Small tables with named rows and columns. After each table, cells are looked up by row and column.

Table nosu
	virilet	lomenov	burute	meseme	lafu	kefe
ragorev	180	192	111	186	53	163
fof	163	166	165	166	165	166
diba	166	167	165	167	167	165
voli	152	125	189	206	148	224
terib	48	164	222	252	224	113
vok	164	166	166	166	165	167
rin	168	179	153	188	107	227
rudavuz	187	212	199	254	110	135
zemugat	188	210	200	252	110	133
vapagu	133	117	116	229	144	211

What is the lafu of rin in nosu?
107
What is the burute of fof in nosu?
165
What is the virilet of rin in nosu?
168
What is the lafu of zemugat in nosu?
110
What is the lomenov of diba in nosu?
167
What is the kefe of diba in nosu?
165
What is the burute of rudavuz in nosu?
199
What is the kefe of zemugat in nosu?
133
What is the lafu of voli in nosu?
148
What is the lomenov of rin in nosu?
179
What is the lafu of terib in nosu?
224
What is the lomenov of rudavuz in nosu?
212
What is the lomenov of ragorev in nosu?
192

pomifev
         fadivub   lupa   sebu
sibesa     6.901  5.528  1.861
toka       2.890  5.294  8.481
zeges      6.617  4.485  9.110
mugiz      5.794  5.983  1.218
tef        0.893  6.181  5.090
rurokor    8.941  4.664  4.728
nufu       8.679  5.121  2.802
fimuv      9.603  4.533  4.702
kapunil    8.898  4.895  3.915
ref        2.506  6.472  2.698
zir        9.380  4.725  4.235

What is the lupa of zeges in pomifev? 4.485
What is the lupa of ref in pomifev? 6.472
What is the fadivub of toka in pomifev? 2.890
What is the sebu of mugiz in pomifev? 1.218
What is the lupa of mugiz in pomifev? 5.983
What is the fadivub of zir in pomifev? 9.380
What is the lupa of toka in pomifev? 5.294
What is the fadivub of tef in pomifev? 0.893
What is the sebu of zeges in pomifev? 9.110
What is the fadivub of sibesa in pomifev? 6.901
What is the fadivub of fimuv in pomifev? 9.603
What is the lupa of fimuv in pomifev? 4.533
What is the sebu of fimuv in pomifev? 4.702
What is the sebu of toka in pomifev? 8.481
What is the sebu of rurokor in pomifev? 4.728
What is the fadivub of rurokor in pomifev? 8.941
What is the lupa of tef in pomifev? 6.181
What is the sebu of ref in pomifev? 2.698
What is the sebu of sibesa in pomifev? 1.861
What is the lupa of kapunil in pomifev? 4.895

Table bezeven
	moz	dode
retene	161	57
pas	67	150
kimuv	61	105
gitim	103	159
tuloke	169	113
papoti	155	59
rusofub	219	121
ser	96	45
pase	83	184
bon	191	170

dode of rusofub is 121
dode of pase is 184
moz of bon is 191
moz of kimuv is 61
dode of papoti is 59
moz of papoti is 155
dode of retene is 57
dode of bon is 170
moz of tuloke is 169
Row with the largest moz: rusofub

dor
columns: sesunom, sol, muropok, pume, bulobi, kof, nizi, lumi
mag: [62.043, 53.152, 47.427, 66.988, 43.723, 28.978, 55.876, 51.608]
sutele: [41.431, 38.496, 39.362, 28.998, 36.971, 44.870, 49.293, 78.704]
nolo: [14.452, 30.971, 36.749, 30.276, 41.581, 59.978, 48.154, 27.019]
lemid: [74.319, 71.192, 62.831, 67.134, 44.197, 34.629, 46.102, 46.818]
bibip: [62.163, 55.760, 50.648, 43.433, 42.882, 48.430, 50.786, 68.001]
butu: [52.639, 52.730, 50.541, 55.731, 54.534, 49.104, 42.212, 30.971]

nolo, sol -> 30.971
bibip, pume -> 43.433
butu, sesunom -> 52.639
butu, pume -> 55.731
bibip, sol -> 55.760
lemid, sol -> 71.192
lemid, lumi -> 46.818
nolo, nizi -> 48.154
butu, kof -> 49.104
nolo, pume -> 30.276
bibip, sesunom -> 62.163
lemid, muropok -> 62.831
sutele, pume -> 28.998
mag, nizi -> 55.876
nolo, kof -> 59.978
sutele, kof -> 44.870
sutele, sesunom -> 41.431
Row with the largest sol: lemid

roruv
        gimis  vid  finof  pilel  bukule  mib  gop  detep  tobig
lud       118  191     88    147     101   96   87    133    145
gomin      66  205    175    192     169  120  119    188     82
bomila    118  194    149    161     158  117  152    172    130
taralo    101  191    146    170     174  101  179    244    148
lokub     168  215    110    165     115  104  155    142    106
toko      110  157    139    155     156  113  199    114     76
tutaf     164   82     87     98     109  129  154    135    181
mafopu    148  154    143    123     152  148  127    114    150
gos       108  225    118    165      97   95  106    102     60

What is the mib of lokub in roruv?
104
What is the pilel of toko in roruv?
155
What is the mib of toko in roruv?
113
What is the gimis of lokub in roruv?
168
What is the detep of gomin in roruv?
188
What is the gimis of taralo in roruv?
101
What is the gop of lokub in roruv?
155
What is the gop of tutaf in roruv?
154
What is the gimis of mafopu in roruv?
148
What is the bukule of bomila in roruv?
158
What is the bukule of taralo in roruv?
174
What is the pilel of bomila in roruv?
161
What is the mib of taralo in roruv?
101
What is the gimis of lud in roruv?
118
What is the pilel of mafopu in roruv?
123
What is the detep of mafopu in roruv?
114
What is the pilel of lokub in roruv?
165

Table ruko
fields: koge, kivumas, dez, nini, dafezip
tesu: [4.4, 7.0, 4.6, 2.1, 3.1]
rez: [4.5, 1.5, 6.7, 8.6, 6.3]
goni: [6.3, 4.9, 2.1, 1.9, 4.7]
kazafe: [8.2, 6.2, 6.0, 2.8, 5.3]

dafezip of kazafe: 5.3
koge of kazafe: 8.2
dafezip of rez: 6.3
koge of tesu: 4.4
dez of goni: 2.1
koge of rez: 4.5
nini of kazafe: 2.8
koge of goni: 6.3
dafezip of tesu: 3.1
dafezip of goni: 4.7
dez of rez: 6.7
kivumas of rez: 1.5
kivumas of tesu: 7.0
kivumas of goni: 4.9

berufu:
,rivor,gege,revur,vis,kipozu,lelez,lat,musipav,pamagi
pomog,87,48,27,197,128,79,110,87,99
vurabu,52,106,55,121,133,97,86,62,123
demagag,28,97,42,103,203,122,118,48,150
rotan,93,79,129,109,76,76,83,71,71

What is the musipav of vurabu in berufu? 62
What is the lelez of vurabu in berufu? 97
What is the gege of vurabu in berufu? 106
What is the pamagi of vurabu in berufu? 123
What is the revur of rotan in berufu? 129
What is the musipav of rotan in berufu? 71
What is the vis of pomog in berufu? 197
What is the rivor of pomog in berufu? 87
What is the lat of vurabu in berufu? 86

